These are the activations of a small neural network, seen along a few directions. Each row is one input.
Each table varies a few parts of the input and shows all the possible inputs, shuffled.
Descriptions start from the smaller parts, as in this example, which fits no table here: line(4) and (point or line(11) or (values(3) and ring(5))).
Shared parts are said once, and a part with two or three values counts as separate values.

Other details of the inputs shift rows strongly along two fixed directions, in all tables alike. That doesn't count.

Rows:
row 1: [ 13 -54 -15  30  69 -71  71 -45  81 -14   3 -32  32   0 -23]
row 2: [  6  35  -7 -34 -45  43 -23  37 -42  -1   6   4  -3   2  -1]
row 3: [-31 -40  22 -10   4  44  49   5  51  25  -2 -45  74  12  -8]
row 4: [-66 -38   6 -13  17  12  16 -50  37  51  -3 -44  40 -37 -10]
row 5: [-10  36  27  -3 -29  47  -9  30 -28 -14   4  21  13  24  37]
row 6: [ 29 -81   8 -34  56 -72  40 -31  75 -24  23 -41  -4 -29 -42]
row 7: [-28   9  -2 -26 -31  29 -40  27 -42  12   4  25 -33 -13  -1]
row 8: [-52  41 -22  12 -19  18 -11  11 -41   0   5  35   3   5  33]
row 9: [ 60 -21 -10  27   7 -59 -23   2  -1 -25  -6  20 -57   7 -42]
row 10: [-38 -36  20 -38  10  34  53  11  43  15  16 -41  70   7   8]
row 11: [ 41  18  -9  64  29 -57   8 -25  11 -43  -8  30 -25  18   5]
row 12: [-32  29  -1  15  -6  27 -39 -17 -39  44 -21  21 -24  -8  20]
row 13: [-42 -45  10  -6 -14  31  44  10  43  20   3 -46  81  14 -22]
row 14: [ 63 -13   0  -5  32 -57 -14   3  -1 -30   5  24 -68   1 -11]
row 15: [-44 -58  18 -30   3  38  14 -20  49  35   0 -43  28 -37 -33]
row 16: [-45  38 -20  40 -26  28 -15   5 -33  10 -13  32   7  11  17]
row 17: [-42  31  -8 -10 -11   8 -38  -8 -49  28  -2  21 -21 -19  35]
row 18: [ 38   8  -5  15  38 -83 -15 -35 -13 -25   6  21 -53  -7  11]
row 19: [ 59 -14  -3  -2  20 -65 -17   6  -3 -36   7  22 -62  -4 -13]
row 20: [-42  25 -14  18 -24  14 -44 -10 -46  39 -15  19 -16  -6   6]
row 21: [ 93   5 -14  19  -7 -44  -6  13  -1 -37  -4  -1 -27  23 -41]
row 22: [ 20  34   3  -6 -46  60 -27  28 -29   9 -15  -1   0   3  -4]
row 23: [-45  44 -14  11 -13  23 -10   8 -35  -1   1  34   2  -1  45]
row 24: [-45  47  -2  12  -9  30  -9  -2 -31  -7   3  35  -1  -3  46]
row 25: [-14   8   7   1 -32  45 -44  17 -28  22 -17  20 -30 -12  -5]
row 26: [ 12  39   2 -34 -40  49 -23  34 -35  -1   3   2  -4  -2  12]
row 27: [ 68   7   7  21  12 -58  13  23   2 -55   9  18 -11  40  13]
row 28: [ 40  15 -21  64  25 -64   8 -15   7 -37 -10  29 -21  19   5]
row 29: [ 45   2 -15  43  27 -79 -21 -31  -7  -9 -12  17 -45   2  -5]
row 30: [ 76   5  20  50  10 -40   8   7  12 -51  -7  15 -11  43  -4]
row 31: [ 41   7 -12  12  46 -83 -12 -28 -14 -13   3  22 -56   0  13]
row 32: [ 64 -57  -3 -45  49 -55  63 -13  73 -24  23 -61  22  -8 -40]
row 33: [-49  29 -16 -10 -16   3 -39  -5 -55  28   2  22 -21 -13  23]
row 34: [-48 -41   8 -35  -7  20  48  17  36  10  21 -42  78   7  -6]
row 35: [ 13  42  13 -34 -35  56 -23  24 -32  -7   4   3  -7  -4  12]
row 36: [ 23  35   7  -9 -34  68 -23  25 -27  15 -16   1  -6   7  -3]
row 37: [-42 -61  11 -34  11  39  19 -12  47  46  -4 -41  24 -31 -32]
row 38: [ -4  28  18  25 -39  51 -14  34 -24   2 -15  16  20  31  20]
row 39: [-12 -33  15 -37 -11  53  32  -9  49  22   2 -64  57 -21 -33]
row 40: [-74 -25  -8 -23  30  18  54 -21  40  23  14 -27  56 -20  18]
Each input here is: values(2) and line(4) and ring(5).
- The inputs of row 8 and row 40 match in every part but the line(4) part. If row 13 is changed in the same way as row 8 into row 40, which row does it become? => row 3
- The inputs of row 6 and row 14 match in every part but the line(4) part. If row 35 is changed in the same way as row 6 into row 14, which row does it become? => row 32
- Which other rows does row 30 become when the ring(5) part takes its other values? List them by row number. => row 4, row 11, row 15, row 39
- Which other rows does row 24 become when the values(2) part takes its other values? List them by row number. => row 11
- Which other rows does row 29 become when the values(2) part takes its other values? List them by row number. => row 17

Rows:
row 41: [-14  11  -2   0 -13  24  12  11   3  -5   4  -3  24   0   7]
row 42: [-50  33  12   9 -41  91 -16  14 -25  28 -15  10  22   2  20]
row 43: [ 65   7  -3  15   2 -35  -9  12  -8 -25  -5   8 -25  25 -16]
row 44: [ 16  45   5  11 -13  24 -14  22 -33 -23  -3  34 -16  20  29]
row 45: [-35 -48  -2 -14  29  -9  30 -41  53  32   1 -47  34 -29 -23]
row 46: [ 38  15  -7   6  27 -49  -7 -15 -14 -23   6  20 -42   2   9]
row 47: [ 31 -25  -7   1  17 -37   3  -1  15 -12   3  -3 -23  -5 -26]
row 48: [  4 -24  13 -35   6   6  23   3  29   4  13 -33  30  -1  -6]
row 49: [ 29 -37 -18  -3  44 -79  31 -35  41 -18  14 -25   0 -15 -23]
row 50: [-70  32  10 -11 -27  62 -16  17 -37  27  -1  19  17  -2  46]
row 51: [ 31  31  11  18 -29  25 -35  18 -36  -1 -19  21 -23  17   5]
row 52: [-53  20  13 -39 -35  76 -30  23 -34  29   0  11  -4 -17  22]
row 53: [-22 -44  -4 -11  17   4  54 -12  58   8   7 -43  57  -6 -21]
row 54: [ 38  10 -18  23  21 -52 -13 -13 -10 -15  -6  18 -41   3  -4]
row 55: [ 12   1   6   8  -9   9 -26   1 -13   4 -11  15 -29  -5 -10]
row 56: [ 29   7 -11  37  16 -53  -2  -2 -10 -22  -4  25 -25  22   4]
row 57: [-42 -51   5   2  25 -13  39 -29  54  22   3 -39  49  -9 -15]
row 58: [ 65  10  -1  10  -1 -39  -7  12 -10 -34   5   6 -24  19 -10]
row 59: [-63 -29   3 -49 -15  47  10   1  19  33  11 -35  36 -31 -14]
row 60: [ -7  38  -5  22 -19  -2 -25  13 -43 -10  -3  39 -18  13  28]
- The inputs of row 53 and row 47 match in every part but one. If row 44 is changed in the same way as row 53 into row 47, which row does it become? => row 52
- What do these inputs look like to the network? => line(4) and ring(5)
- Which other rows does row 48 become when the line(4) part takes its other values? List them by row number. => row 43, row 51, row 58
- Which other rows does row 57 become when the line(4) part takes its other values? List them by row number. => row 50, row 56, row 60
